These are the activations of a small neural network, seen along a few directions. Each row is one input.
In each table, some parts of the input vary, and every possible input appears once, in random order.
A made-up example of a description, with smaller parts first: one of 6 places along a line, together with either a single point or one of 9 places along a line or (one of 3 separate values, together with one of 5 places around a ring).
Shared parts are said once, and a part with two or three values counts as separate values.
(in the rows, 128 means zero)

A family of inputs:
R1: [ 96  19  76 214  26 217  56 121 131 106 144  18 174 127  72 159 109  74]
R2: [ 94  20  88 208  36 225  65 149 146 102 166  13 156 112  83 153  98  86]
R3: [122  59  21 195  81 251  88 168 140  81 214  42 182  84 111 170 105 127]
R4: [111 163 142 101 170  98 153 107 130 149 107 165 103 130 153 116 129 125]
R5: [115 158 143 102 173  97 154 102 138 155 104 161 116 124 150 102 117 126]
R6: [182 120 151  91  66  81  72 153 144 118 145 198 147 139 100 144 153 168]
R7: [155 127 183 113  87  73  98 160  95  51 147 212 156 186  98 142 148 204]
R8: [110 168 146 112 176 101 149 109 142 158 113 171 116 123 152 101 127 118]
R9: [157 150 148 101 159  94 168 134 103 136  99 132 108 144 145 127 158 137]
R10: [147 164 149 108 161  98 158 117 127 139 100 138 109 132 146 128 144 137]
R11: [135 162 135 110 158  88 160 118 129 145 103 143 105 133 145 114 135 134]
R12: [160 157 150 101 154 101 177 124  99 131 105 132 106 144 130 132 170 142]
R13: [114  40  63 199  64 244  74 164 147  84 203  21 150 103  96 152  88 103]
R14: [150 165 147  98 149  99 168 126 113 138  97 132 114 144 144 125 147 134]
R15: [104 168 146 106 176 103 144 109 135 168 107 177 112 118 146 109 108 117]
R16: [128 166 143 104 163  95 148 115 128 156 114 139 109 126 155 114 132 132]
R17: [ 97 168 145 112 176 110 143 101 131 159 107 185 113 105 151  88 111 111]
Q: What do these inputs look like to the network?
A: either one of 2 separate values or one of 4 places along a line or one of 11 places along a line
Q: A walk changes only the place on the line of 4. It starts at R3 and steps to R13. List the rest of the walk in order.
A: R2, R1
Q: Which other rows belong to the same alternative as R6? List them by row number.
A: R7

A family of inputs:
R18: [129  41 114 177  13 170  26 169 139  57 192 118 187 140  68 162 111 151]
R19: [164 150 152 101 136  84 153 142 110 106 119 140 119 162 133 147 158 169]
R20: [113 138 161 121 124  83 116 104 129 137  98 173 133 144 124 111 130 127]
R21: [143 107 130 129 111 135 146 122 112 148  94  71 111 139 117 139 149 100]
R22: [130 161 124  99 148 108 110 134 154 141 151 204 137 104 145 114 110 150]
R23: [ 83 146 156 121 150 104 108 108 151 147 124 194 122 117 138  88  90 118]
R24: [150 160 137 104 154 107 149 149 105 100 142 173 133 140 139 138 143 171]
R25: [ 61 117 110 158 154 174 124 100 151 165 126 100 117  97 140 105  81  73]
R26: [154 137 185 100 107  70 125 119 117 138  90 162 114 159 111 126 161 134]
R27: [118 131  77 132 150 170 129 126 153 153 156 115 127  85 145 127 112 111]
R28: [ 98 112 112 154 127 151 133  99 128 152 101  80 127 123 127 123 117  86]
R29: [168 129 111 132 136 143 172 146 109 114 125  50 111 136 138 145 155 136]
R30: [152 135  95 135 154 166 171 147 108 107 147  86 125 117 140 139 147 138]
Q: What do these inputs look like to the network?
A: either a single point or (one of 2 separate values, together with one of 6 places around a ring)
Q: Change only the choice among 2 separate values in R22. List by row number the other rows that result.
A: R27

A family of inputs:
R31: [160 166 153 107 143  95 144 119 150 136 112 167 127 125 131 115 145 143]
R32: [159 164 140  78 144  87 131 134 149 166 130 160  98 124 147 137 141 144]
R33: [102  49 121 165  45 178  56 128 150 120 148 105 146 123  75 137 100  91]
R34: [140 140 156 106 151  91 144 138 117 138 122 171 122 130 139 114 163 139]
R35: [ 85  84  75 181  94 194  57 148 160  96 202 127 179  91 119 130  75 130]
R36: [162 158 122  79 143  93 147 132 122 153 105 173 125 121 142 115 133 140]
R37: [ 60 156  86 138 218 179 190  67 145 213  91  69  80  80 173  95  90  43]
R38: [133 170 158 112 143 103 134 118 101 132 112 171 129 139 130 135 145 139]
R39: [126 146 138 113 144  83 145 105 119 112 115 166 116 153 132 123 146 151]
R40: [127 151 176 123 138  88 137 131 106 103 116 148 113 151 134  99 123 148]
R41: [159  83  70 166 104 216 146 171 107  74 177  24 137 123 112 171 140 136]
R42: [109 138 171 122 148  93 145 134 113 105 106 156 136 169 132 135 119 151]
R43: [143  60  98 175  48 164  89 138 125 117 130  28 156 135  99 159 144 108]
Q: What do these inputs look like to the network?
A: either a single point or one of 4 places along a line or one of 8 places along a line

A family of inputs:
R44: [107 153 112 119 162 127 131 115 152 156 135 150 122 106 152 119 107 122]
R45: [141 133 135 114 114 107 101 145 142 109 153 174 141 131 125 129 121 161]
R46: [130 151 116 119 167 142 158 126 127 149 127 130 114 101 148 107 129 116]
R47: [161 129 156 110 112 101 136 142 111 119 115 124 118 154 119 143 155 145]
R48: [117 129 161 117 113  93 100 128 127 115 128 191 140 148 115 127 123 147]
R49: [141 134 154 112 108  79 118 116 120 128 101 158 137 157 117 138 150 143]
R50: [124  42  88 190  41 203  64 154 137  81 180  57 166 124  82 161 118 119]
R51: [131 142 137 116 157 124 166 117 123 158 100  99  94 126 142 117 136 106]
R52: [ 88 148 146 123 158 118 128 102 138 156 113 166 118 119 139 105 105 107]
R53: [161 137 133 112 121 119 129 150 115 107 141 156 136 130 122 132 146 155]
R54: [114 148 142 122 151 107 147  96 133 163  89 131 111 124 139 102 128 102]
R55: [126 152 112 126 174 135 175 121 117 136 118 100 111 123 154 124 133 125]
R56: [ 94  57  68 192  85 224  93 135 142 123 159  30 149  96 110 136  91  81]
R57: [157 139 132 120 129 113 146 145 108  95 133 126 134 152 129 151 152 164]
Q: What do these inputs look like to the network?
A: one of 2 separate values, together with either a single point or one of 6 places around a ring
Q: The inputs of R57 and R55 match in every part but the choice among 2 separate values. If R53 is changed in the same way as R57 into R55, which row does it become?
A: R46
Q: Change only the choice among 2 separate values in R52. List by row number the other rows that result.
A: R48

A family of inputs:
R58: [149  75 126 153  36 123  75 163 122  64 158 104 166 171  86 162 139 164]
R59: [117  79 146 151  50 117  56 140 135  90 137 139 171 162  86 164 113 153]
R60: [ 67 142 174 144 189 118 198  80 104 167  49  59  70 151 151  92 114  66]
R61: [126 181 123 101 182  93 167 112 118 143 110 190 113 120 151 112 137 146]
R62: [122 196 119  95 195  98 162 105 115 152 108 178 129 119 171 105 126 138]
R63: [ 95 104  58 172 137 207 109 138 162 158 168  60 129  76 142 129  83  82]
R64: [120  91  48 153 127 223 139 142 139 126 174  38 123  95 140 162 112 103]
R65: [169 162 173  85 138  79 136 145 125 126 114 177  99 144 137 122 142 165]
R66: [174 148 174  76 128  73 140 159 121 128 119 173 112 152 131 121 145 157]
R67: [156 117 155 120 104  93 171  72 102 197  18  40  89 160 117 140 183  67]
R68: [149  90  65 162 119 223 148 163 103 106 171  28 143 106 117 164 139 127]
R69: [170  85  78 164  89 199 139 171  99  64 161  38 152 128 100 168 155 138]
R70: [ 74  93  78 164 130 187  89 111 185 155 158  91 135  71 137  99  73  88]
R71: [131 181 141  95 173  92 162 125 127 144 107 181 125 117 159 112 141 144]
R72: [149 168 159  88 159  83 145 129 127 128 126 179 111 147 134 116 149 159]
R73: [139 169 156  99 164  84 154 130 128 137 125 184 109 134 145 118 152 152]
R74: [142 184 153  97 178  93 156 120 132 132 122 181 117 135 149 128 144 148]
R75: [ 70  89 144 156  77 149  54 106 149 144 137 172 157 115  99 108  92  93]
R76: [ 99  72 150 148  67 127  50 126 126 109 133 169 158 139  83 132 117 113]
R77: [ 71 101 116 163 101 167  74 105 171 146 145 142 142  94 108  96  66  82]
R78: [170  74 114 174  62 157 104 161 107  53 165  67 159 151 101 157 153 160]
R79: [160 167 166  85 144  70 143 135 121 126 129 168 108 134 137 127 145 162]
R80: [125 175 129  98 194  92 172 109 126 150 110 185 126 124 161 111 122 139]
Q: What do these inputs look like to the network?
A: either one of 2 separate values or one of 10 places along a line or one of 11 places around a ring
Q: A walk changes only the place on the line of 10. It starts at R66 and steps to R65. List the rest of the walk in order.
A: R79, R72, R73, R74, R71, R61, R80, R62

A family of inputs:
R81: [117 103 125 129 101 139 101 112 157 167 116 114 109 105 115 107 107  86]
R82: [ 88 117 106 157 137 165 123 106 125 137 123 129 145 103 125 110 109  94]
R83: [147 107 153 136 106 135 134 157 100  74 139 101 125 160 108 143 134 153]
R84: [105 101 165 153  97 125  93 139 124  86 147 145 131 145 104 118 114 138]
R85: [128 136  79 134 166 163 156 144 142 115 167  95 115 105 156 134 113 142]
R86: [137 116 124 148 105 119 138 117 116 116  99  70 130 156 121 151 143 128]
R87: [ 99 101 133 152  98 110 100  98 137 125 106 114 142 146 117 120 114 116]
R88: [148 120 123 122  85 118  75 136 149 107 161 188 158 122 105 139 132 157]
R89: [186 123 107 109  94 119 112 164 116  98 155 144 151 132 118 156 157 173]
R90: [151 200 181  70 194  61 192 136 102 175  85 182 101 146 162 120 174 137]
R91: [123 125  93 146 147 174 161 115 101 126 124  86 125 116 129 138 141 108]
R92: [ 95 141  98 144 154 159 112 130 160 128 167 133 134  91 151 110  76 128]
R93: [113 189 185  67 193  57 161 110 126 177  85 224 125 148 157 108 131 134]
R94: [152 112 122 125 115 147 136 128 137 162 118  66  99 116 124 137 147  98]
Q: What do these inputs look like to the network?
A: one of 2 separate values, together with either a single point or one of 6 places along a line
Q: The inputs of R81 and R94 match in every part but the choice among 2 separate values. If R84 is changed in the same way as R81 into R94, which row does it become?
A: R83
Q: Change only the choice among 2 separate values in R88. List by row number the other rows that result.
A: R89

A family of inputs:
R95: [123 173 160  92 182  91 183 109 120 174  70 134  89 128 160  95 135 109]
R96: [147 178 173  95 173  58 187 105 103 148  69 133  89 156 152 110 150 134]
R97: [156 165 180  93 141  60 153 124  99 109 106 180 122 168 127 144 170 166]
R98: [155 172 178  94 158  52 175 117 103 126  80 150 105 177 140 123 168 157]
R99: [109  89 140 152 102 140 104 139 129  96 147 117 133 142 116 125 114 129]
R100: [114 101 152 157  96 138  96 147 132  95 149 113 133 136 107 124 115 131]
R101: [143 117  98 129 119 149 127 128 126 144 127  90 133 122 126 141 143 107]
R102: [166 176  68 122 214 181 210 180 103  86 191 101 120 104 177 144 128 183]
R103: [107 165 151 109 190 116 166  98 133 188  94 148  88 111 156  95 118  89]
R104: [108 104 135 149 110 147 102 128 129 102 137 111 137 135 119 132 105 128]
R105: [156 110 120 125  88 142 117 142 130 128 140  98 127 133 111 143 139 130]
R106: [ 92 110 116 156 135 154 130 109 119 124 126 107 144 121 122 120 116 112]
R107: [130 148 128 111 125 104  86 132 140 130 152 214 149 111 131 114 111 155]
R108: [108 103 126 155 113 145 114 132 131 104 134 115 138 135 110 128 105 123]
R109: [164 106 135 132  87 133 108 156 135 117 146  96 124 126 108 141 146 134]
R110: [ 97 110 123 159 122 151 118 123 128 120 129 112 147 131 125 134 108 117]
R111: [106 105 137 150  97 146 106 133 126 106 144 115 137 143 110 127 108 127]
R112: [140 110 105 129 106 140 124 137 122 136 127  97 126 124 121 152 140 122]
R113: [158  94 122 127  93 136 115 148 133 119 144 100 124 132 117 142 144 132]
R114: [145 115 106 134 112 147 128 133 132 142 126  95 137 122 126 149 139 120]
R115: [ 92 156 136 107 174 128 134 101 155 179 119 166  94  99 144 100 103  96]
R116: [157 109 118 124 101 142 113 137 133 125 134  93 127 126 120 148 136 131]
R117: [ 93 119 107 165 130 157 130 103 122 121 120 110 141 118 127 120 118 102]
R118: [151 146 150  92 114  90 107 145 123 106 141 220 156 133 119 127 134 164]
R119: [155 153 162  99 127  78 123 141 113 101 122 209 140 156 121 135 161 179]
R120: [106 145 117 116 139 113  90 123 171 149 156 199 142  99 141 107  94 137]
R121: [157 108 109 130 103 141 124 141 135 127 131  98 128 126 111 144 136 125]
R122: [141 124  89 140 120 155 140 112 126 144 117  93 130 109 129 135 150 104]
R123: [ 94 112 115 154 129 152 117 119 122 121 130 107 144 131 124 125 112 105]
R124: [ 92 105 122 154 115 144 114 128 118 114 130 114 136 133 120 135 109 119]
R125: [140 116  99 131 126 151 141 118 123 147 123  90 133 112 123 135 147 114]
R126: [ 94 153 121 113 155 115 112 107 179 169 137 172 121  95 153 102  94 114]
Q: What do these inputs look like to the network?
A: either a single point or one of 11 places around a ring or (one of 2 separate values, together with one of 10 places along a line)
Q: Change only the choice among 2 separate values in R121. List by row number the other rows that result.
A: R108
Q: Which other rows belong to the same alternative as R118? List them by row number.
A: R95, R96, R97, R98, R103, R107, R115, R119, R120, R126
Q: Change only the choice among 2 separate values in R104. List by row number the other rows that result.
A: R116
